Each row below is a small network's average activation on inputs in which a field has the value named, seen along a few directions.
Values that are neighbours, or in one group, have similar rows; names and order tell nothing.
In the rows, 128 means zero.

Other fields shift rows strongly along one fixed direction, in all tables alike. That doesn't count.
These rows show it; all are for the same value of a field, averaged over different records:
[121 130 149 123  65 159 115  78  60 129 128  84  31 133 152 111]
[124 131 136 132 113 123 133 106 111 134 126 124 111 120 141 115]
[122 130 137 130 128 114 134 116 131 127 123 134 122 117 133 110]
[125 137 132 137 127 122 127 106 112 131 119 127 121 124 136 116]
[120 135 143 122 116 129 131 104 110 130 120 115 106 122 143 113]
[121 138 145 106  41 175 116  66  41 129 126  64   5 128 156 102]
[127 128 139 139 151 105 130 119 145 143 123 148 148 112 126 126]
[133 128 128 161 191  83 145 141 180 135 132 183 207 111 120 123]

B, 10 values:
b10: [161 121 140 135 170  95 121 149 169 116 133 140 209 133 115 138]
b6: [128 130 138 144 150 106 134 127 145 130 125 149 151 108 130 122]
b3: [142 128 154 108  90 140 116  93  79 124 136  84  67 135 142 118]
b9: [ 98 128 105 139 146 128 142 145 135 139 115 148 133 121 119 145]
b7: [101 134 108 127 124 165 130 150 126 116 130 135 100 135 123 146]
b5: [155 116 105 121 163 105 120 185 190 125 142 151 220 140 108 157]
b4: [114 129 108  95  62 198 129 140  78 127 130  82  39 155 132 141]
b1: [134 114  95 134 191 120 129 202 203 120 135 170 225 144  97 157]
b2: [165 119 134 106 106 129  99 143 122 121 132 100 137 152 115 139]
b8: [112 128 109 146 170 110 153 135 170 127 128 166 172 114 117 124]
The values of B form a ring.
List every value one step from b1, in the order listed. -> b5, b4
List every value one step from b3, in the order listed. -> b10, b6
Fewest steps between b2 and b9? -> 5

Y, 7 values:
y4: [149 116 107 140 195  91 128 190 207 120 137 176 245 129 102 146]
y2: [126 129 124 139 159 103 133 129 146 128 122 148 159 113 128 120]
y3: [127 123 111 123 148 131 129 178 156 128 131 141 163 144 114 160]
y6: [126 143 154 141 114 106 130  85 102 130 120 127 108 107 148 103]
y1: [123 132 117 133 141 133 133 127 148 130 123 140 139 120 117 128]
y5: [131 118 124 101  76 175 114 135  94 129 139  86  70 158 129 144]
y7: [114 135 160 120  63 157 128  53  43 131 125  78  12 126 158  95]
The values of Y form 2 separate groups.
Which other values are in the same group as y3? Give them in the order they are listed. -> y4, y5
